These are the activations of a small neural network, seen along a few directions. Each row is one input.
In each table, some parts of the input vary, and every possible input appears once, in random order.
Descriptions start from the smaller parts, as in this example, which fits no table here: line(4) and (point or line(11) or (values(2) and ring(8))).
Shared parts are said once, and a part with two or three values counts as separate values.

Other details of the inputs vary at random and push rows far along two fixed directions, the same in every table; ignore that.

Rows:
x1: [ 13  -1  13 -15  -5   1 -13  -4  -9 -14  -6 -25   4 -15  -2  14  18]
x2: [ -8 -25  -5   4  -9  10   5   6  13  -1  -7   8  16 -25   9   8   8]
x3: [ -7  -7  -6   8   2 -17   9  15  15  -1   3  10  20 -15  12 -14  -9]
x4: [  0  20   6   5   3  -9   2 -13 -18  20  13   2 -19  48 -13   0  -5]
x5: [-18  -7  -3  14  -8  21  11  -6  -2  22  -1  22 -11   8  -3   6  -3]
x6: [ 16  14  17 -20   4   3 -16   3 -12 -18  -6 -27  -8 -24  -3   5   8]
x7: [ 21  24  16 -19  13 -26 -13   3 -13 -15  10 -35  -2  -2  -3  -6   2]
x8: [ 10  -1  11 -16   0   5 -12   1  -3  -5   1 -32  -3 -23  -2  12  15]
x9: [  2   6  -6  -5  -5   4   7   4   1   6  12 -11   5   1  -1 -10  -5]
x10: [-14   1  -3  10  -3  24   4  -4  -3  25   2  13 -24  10  -8   6  -4]
x11: [-19 -30  -2  17  -6   0  11   5  21  -5 -16  24  20 -33  17   0  -2]
x12: [-11 -16   2   7   0   1   1   4  15  -4 -11   6   3 -30  10   1   0]
x13: [-11   0  -3  13   6  12  -3 -13  -3  10  -9  24 -27  23  -8   9  -5]
x14: [ 16  15  13 -21  -6  -9   1  -5 -14  -7  14 -40  12  -3  -3  -5   5]
x15: [-10 -25 -15  13  -8   9   6  20  20 -21 -26  41  26 -36  17  -5  -5]
x16: [  8  -5 -17  -5  -3   4   0   5   7  -9   2   4  14   7   2  -4  -1]
x17: [ 20   8  11 -22   6   5 -21  -1  -9 -12  -1 -34 -12 -15  -7  13  15]
x18: [ -3   4 -22   8  -2  14   9   4   5  14   7  20  -6  21  -3 -12 -14]
x19: [ 1 -3 -4  4 -4 -9  6 -4  7 -6 -1  2 15  7  5 -8 -4]
x20: [  6   6  -5  -2   4  -8   0  -4   1 -10   1  -2   3  13   0  -8  -6]
x21: [  3  21  -6  -1  10   4  -2 -16  -9  18  14  -8 -30  43 -14  -4  -8]
x22: [ -5  -3 -15   4  -7  12  12  -8   1  24  17   3  -1  29  -5   0  -1]
x23: [ 11  12  25 -11  12 -21 -18   3 -16 -23  -9 -16  -4 -17  -2   8   9]
x24: [-14 -14   5  12   4  -8   2  14  12   0 -10  18   6 -30  10   0  -1]
x25: [ 25  22   9 -25   1  -9  -9  -1 -17 -22   7 -34   6   2  -6  -6   3]
x26: [-10   5   7  11   1  10  -1 -21 -11  18  -4  10 -30  30 -12  13   1]
x27: [ 13 -10  -6 -11  -9  -7   0   7   9 -19   0 -12  33 -15   9  -5   7]
x28: [ -4  -9   0   5   6   2  -6   3  11  -9 -14  10  -5 -21   6   2  -2]
x29: [ -8 -11 -17  11  -1  22  -1  -2   4  10  -8  29 -14  16  -5  11   0]
x30: [ 13  17  23 -17   4 -28  -3  -4 -16  -7  14 -38   8  -1  -2  -3   6]
x31: [ -6 -14   0   7 -11   8   4   7   6 -11 -17  20  16 -22   8   2   2]
x32: [-11   9  13  13   5  -1  -3 -11 -17  20  -2  17 -27  29 -12  13   1]
x33: [-20  -5   7  18   3   0   7  -4  -4  22  -1  23 -14  10  -2   8  -1]
x34: [ -6 -23 -21  11 -16  -1  17  18  23 -15 -11  31  44 -21  18 -18  -9]
x35: [ -1  17  -4   7   9  -8   1  -5 -11  12   9  13 -17  42 -10  -3 -10]
x36: [ 12  12  16 -17   1 -17   0 -11  -8  -9  12 -42   8  -2   0  -4   5]
x37: [ -7  10  -6   5   4   5   7 -13  -1  25  16  -4 -21  33  -8  -5  -8]
x38: [ -2   0   8   4  11 -10  -9  11   1  -6 -10  11  -6 -18   4   2   0]
x39: [ -2  -5 -28   7  -1  16   5   3  11  16   8  18  -4  23  -2  -5  -8]
x40: [  9  -9  -8 -11  -6  -3   1  11  14 -10   7 -20  25 -23   9  -7   4]
Each input here is: values(2) and line(4) and ring(5).
The inputs of x27 and x4 match in every part but the line(4) part. If x2 is changed in the same way as x27 into x4, which row does it become?
> x33
The inputs of x15 and x29 match in every part but the line(4) part. If x6 is changed in the same way as x15 into x29, which row does it become?
> x17
Start at x22 and move only the line(4) part, one step at a time. The first step leads to x14. Which rows follow, in order?
> x36, x30
Which other rows does x21 become when the ring(5) part takes its other values? List them by row number.
> x19, x20, x36, x37

Rows:
x41: [-11   0 -19  15   2   9   9  -5   7  16   4  29  -8  32  -3  -7 -12]
x42: [ 12  11  13 -16   6 -20  -8   7  -4 -13   7 -32   6 -17   1  -6   3]
x43: [-19 -19 -16  22  -1   0  15  16  21   6  -7  43  15 -15  14 -12 -14]
x44: [ -5 -14   0   4  -5  -4   7  10  15 -10  -8   3  20 -36  13  -7  -2]
x45: [  7  18   4 -13   3  10  -5 -13 -16  16  18 -28 -27  25 -17   8   3]
x46: [-22  -7  -1  22  -5  13   9 -10   0  24  -4  29 -16  19  -5   7  -3]
x47: [-10  -4  -4  11  -7   5  12 -10   0  19   5  12  -2  24  -3   0  -4]
x48: [ -8   4  -7  12   9   9  -2  -7  -2  16  -1  21 -28  27  -8   6  -7]
x49: [ -4 -23   2   0  -8   0   1  12  12 -24 -17  10  30 -42  14   4   7]
x50: [  8  19   5 -11   2  10  -3 -16 -19  15  19 -26 -22  32 -15   9   7]
x51: [ 15   8  19 -21   5  -2 -15  -6 -13 -10   2 -36  -8 -15  -6  13  16]
x52: [ -8   9 -10  10   7  11   4  -6  -3  17   3  21 -23  27  -9  -2 -12]
x53: [ 18  14  21 -19   0  -4 -17  -5 -18 -19  -6 -29  -6  -6  -8  11  14]
x54: [  3 -14  -6   2  -1   2  -7  13  13 -15 -15   9  12 -28   9   0   3]
x55: [  3   2   6  -6  -3  -6   3  -3   1   0   6 -17   8  -5   3  -2   3]
x56: [ -3   6 -17   7   1  18   1  -2   1  20   8  12 -20  29 -10  -1  -7]
x57: [  3   0   3 -10  -1   6  -2   1  -4  -3   2 -12   0 -13   0   2   4]
x58: [  9  15  27 -12   5 -18 -11  -4 -20 -12  -2 -25  -4  -7  -4   8  10]
x59: [ -5  10   0   4   4  -3   4  -5  -6  19  13   3 -11  29  -6  -3  -4]
x60: [ 17  17  22 -17   2 -22  -5  -5 -17 -12   8 -35   7   2  -3   0   7]
x61: [  1 -23 -13   2  -7  -1   2  26  25 -28 -19  18  38 -52  22 -13  -3]
x62: [ -6 -16   4   5   0  -5   0   6  14  -7 -10   3  12 -32  11   0   4]
x63: [ -6   7 -14   8   7   8   3  -4   1  17   9  14 -21  31  -8  -5 -13]
x64: [ 21  12  10 -19  -4  -7 -10  -6 -14 -15   3 -30   7   4  -5   1  10]
x65: [-10 -20 -28  17  -9  11  12  14  24   0  -8  37  22  -5  12 -10  -9]
x66: [-17  -5 -14  15  -2  12  11  -3   8  28   8  17 -15  20  -3  -3 -10]
x67: [  4   4  10  -3   3  -7  -7  -1  -6 -16 -10  -1  -2  -5   0   5   3]
x68: [-1 -7 -8  2 -9  7  8 -5 -1  5  4  6  8 11 -1  3  0]
x69: [ 10   8  20 -13   9 -20 -13   3  -7 -14  -2 -25   1 -22   2   4   8]
x70: [  4 -10  -8   1  -4 -12   5   7   9 -21  -9   9  28 -12  10 -10  -3]
What do these inputs look like to the network?
> ring(5) and line(6)
The inputs of x50 and x45 match in every part but the line(6) part. If x59 is changed in the same way as x50 into x45, which row does it become?
> x42
Start at x64 and move only the line(6) part, one step at a time. The first step leads to x65. Which rows follow, in order?
> x56, x61, x54, x53
